A small network was shown many inputs. Here are its activations along a few directions, one row for each input.
Each table varies a few parts of the input and shows all the possible inputs, shuffled.
Descriptions start from the smaller parts, as in this example, which fits no table here: one of 2 separate values, together with either a single point or one of 9 places along a line or (one of 4 places along a line, together with one of 5 places around a ring).
Shared parts are said once, and a part with two or three values counts as separate values.
In the rows, 128 means zero.

Other details of the inputs shift rows strongly along three fixed directions, in all tables alike. That doesn't count.

A family of inputs:
R1: [107 139 108 138 123 114 122 122 134 134 115 141]
R2: [134 128 136 108 120 140 133 127 120 119 152 116]
R3: [ 78 226 107 132 164 146 126  94 106 115 136  91]
R4: [133 136 110 134 128 116 130 129 102 142 112 151]
R5: [142 100 120 113 140 133 124 133 107 126 139 128]
R6: [131  99 127 113 129 134 135 136 136 122 134 118]
R7: [131 130 139 105 135 149 138 124 126 118 135 123]
R8: [123 142 126 155 132 124 114 146 131 141 113 128]
R9: [132 128 137 107 129 148 131 120 123 111 133 124]
R10: [101 145 124 124 128 129 141 149 134 144 108 125]
R11: [135 139 119 130 123 105 112 136 102 134 107 141]
R12: [125 139 109 152 131 130 130 139 127 140 121 137]
R13: [130 130 141 127 113 130 149 123 147 140 136 123]
R14: [153 110 147 114 110 118 124 131 130 127 141 127]
R15: [134 130 139 114 132 130 110 105 136 111 139 126]
R16: [113  83 167 133 103 119 151 152 217 147  96 109]
R17: [149 131 139 129 138 144 119 125 134 116 144 120]
R18: [142 121 118 117 136 152 119 133 114 106 152 127]
R19: [154 107 134 125 123 133 116 137 139 115 139 130]
R20: [ 98 137 108 123 137 124 119 142 123 138 123 138]
R21: [113 138 123 133 136 108 111 132 128 140 117 138]
R22: [119 120 127 120 137 128 137 107 135  93 150 141]
R23: [119 122 129 107 135 145 117 115 131 109 144 128]
R24: [113 141 118 129 134 107 113 133 130 141 118 137]
R25: [119 129 125 133 125 122 118 146  91 149 128 136]
R26: [142 110 116 117 133 127 118 113 119 124 140 153]
R27: [125 138 119 139 127 118 137 130 118 144 107 144]
R28: [133 129 114 139 134 102 112 132 104 135 113 123]
R29: [126 142 120 148 132 121 118 149 132 140 119 128]
R30: [132 117 125 112 136 141 131 120 125 112 141 109]
R31: [128 143 137 140 121 106 123 140 114 152 122 127]
R32: [109 135 118 143 129 105 146 136 113 121 112 150]
R33: [111 123 115 134 142 123 131 144 114 142 117 120]
R34: [145 131 135 120 116 133 139 110 126 121 148 122]
R35: [136  79 161 120  98 116 131 153 176 140  98 144]
R36: [132 118 133 116 143 147 132 119 123 119 141 110]
R37: [111 133 114 141 131 118 120 121 128 140 115 147]
R38: [155 130 142 116 118 124 116 115 109 119 149 122]
R39: [135  69 135 139 114 116 136 144 152 151 107 144]
R40: [154 125 137 122 125 134 133 108 107 127 152 132]
R41: [148 135 156 120 123 131 124 115 124 127 145 116]
R42: [112 138 123 129 122 122 130 150 109 151 129 127]
R43: [129 137 134 112 129 128 115 108 143 111 138 122]
R44: [148 123 140 121 143 129 128 113 129 120 137 109]
R45: [134  71 129 135 118 137 114 172 135 141 121 156]
R46: [112 135 123 128 131 128 126 145 111 141 107 137]
R47: [145 120 131 125 139 136 142 105 128 121 139 117]
R48: [133 130 138 110 118 142 130 125 120 118 151 115]
R49: [130  90 144 105 108 138 137 149 156 126 119 137]
R50: [120 123 129 105 140 146 123 119 132 115 147 129]
R51: [119 129 107 138 136 114 117 122 111 139 122 154]
R52: [123 139 123 142 124 121 136 128 123 144 103 142]
R53: [ 94 147 156 130 126 169 163 139 209 124 130  87]
R54: [103 148 130 143 128 108 144 139 164 142 103  96]
R55: [123 138 106 153 126 127 128 139 128 133 119 135]
R56: [155  93 116 142 128 131 116 140 111 131 133 159]
R57: [139 136 143 128 116 135 138 106 130 125 142 119]
R58: [149 105 140 119 123 115 120 140 122 137 115 148]
R59: [131 135 109 136 121 113 125 127 102 135 108 148]
R60: [108 134 125 150 120 102 145 139 110 131 129 141]
R61: [122 132 107 144 130 111 137 126 122 138 113 123]
R62: [127 120 119 103 134 141 113 116 117 106 148 134]
R63: [142 129 144 125 141 130 128 111 135 122 132 105]
R64: [165 110 134 116 124 116 109 128  90 134 149 143]
R65: [134 132 118 152 131 119 101 143 109 132 118 137]
R66: [145 134 130 113 124 137 141 108 130 113 133 130]
R67: [131 120 108 148 133 111 123 122 103 138 113 134]
R68: [118 127 105 161 137 117 129 145 104 116 130 152]
R69: [138 137 138 124 113 134 140 108 131 123 143 118]
R70: [139 132 130 139 129 150 131 113 140 113 139 123]
R71: [104 128 115 139 135 121 128 141 119 139 110 115]
R72: [147 134 153 120 119 128 122 113 124 122 144 114]
R73: [126 142 134 136 126 112 122 137 123 144 101 135]
R74: [144 106 118 121 136 147 115 144 111 121 146 140]
R75: [106 142 151 129 124 146 176 114 207 130 122  85]
R76: [151 115 120 123 133 132 130 103 115 113 140 123]
R77: [125 133 116 158 131 132 124 136 125 139 117 139]
R78: [139 136 137 121 124 140 140 104 134 116 125 128]
R79: [139  80 131 120 115 145 120 157 144 121 135 141]
R80: [126  82 144 126 113 109 109 149 160 145 110 156]
R81: [110 136 127 135 118 122 124 146 108 145 123 126]
R82: [140 134 125 134 126 148 132 116 140 111 140 122]
R83: [143 137 134 129 128 141 119 124 142 110 139 115]
R84: [149 137 142 107 131 132 130 115 128 119 134 124]
R85: [ 96 226 107 133 157 124 122  90 113 111 134  92]
R86: [ 57 161 133 131 118 132 156 147 206 140 103  98]
R87: [145 130 145 125 121 138 137 106 123 128 146 124]
R88: [130 129 123 114 128 134 131 104 144 112 142 132]
R89: [ 97 131 120 154 135 107 156 133 137 125 115 121]
R90: [117 129 106 141 130 113 111 119 112 134 117 152]
R91: [105 137 114 148 131 137 119 154 125 134 117 126]
R92: [126 134 120 138 138 106 125 135 121 144 113 118]
R93: [156 131 134 106 129 126 122 115 113 110 135 130]
R94: [127 135 145 113 127 145 138 127 123 128 150 113]
R95: [133 129 131 101 129 144 135 125 124 110 137 123]
Description of these inputs: one of 5 separate values, together with either a single point or (one of 3 separate values, together with one of 6 places around a ring).
Changing only the choice among 5 separate values turns R36 into R45. The same change can be made to R76. Which row results?
> R82
Changing only the choice among 5 separate values turns R21 into R58. The same change can be made to R80. Which row results?
> R73
Which other rows does R73 become when the choice among 3 separate values takes its other values? List them by row number.
> R46, R52
Which other rows does R5 become when the choice among 3 separate values takes its other values? List them by row number.
> R75, R92
Which other rows does R60 become when the choice among 5 separate values takes its other values? List them by row number.
> R22, R32, R68, R89
Which other rows does R56 become when the choice among 5 separate values takes its other values? List them by row number.
> R27, R40, R47, R51
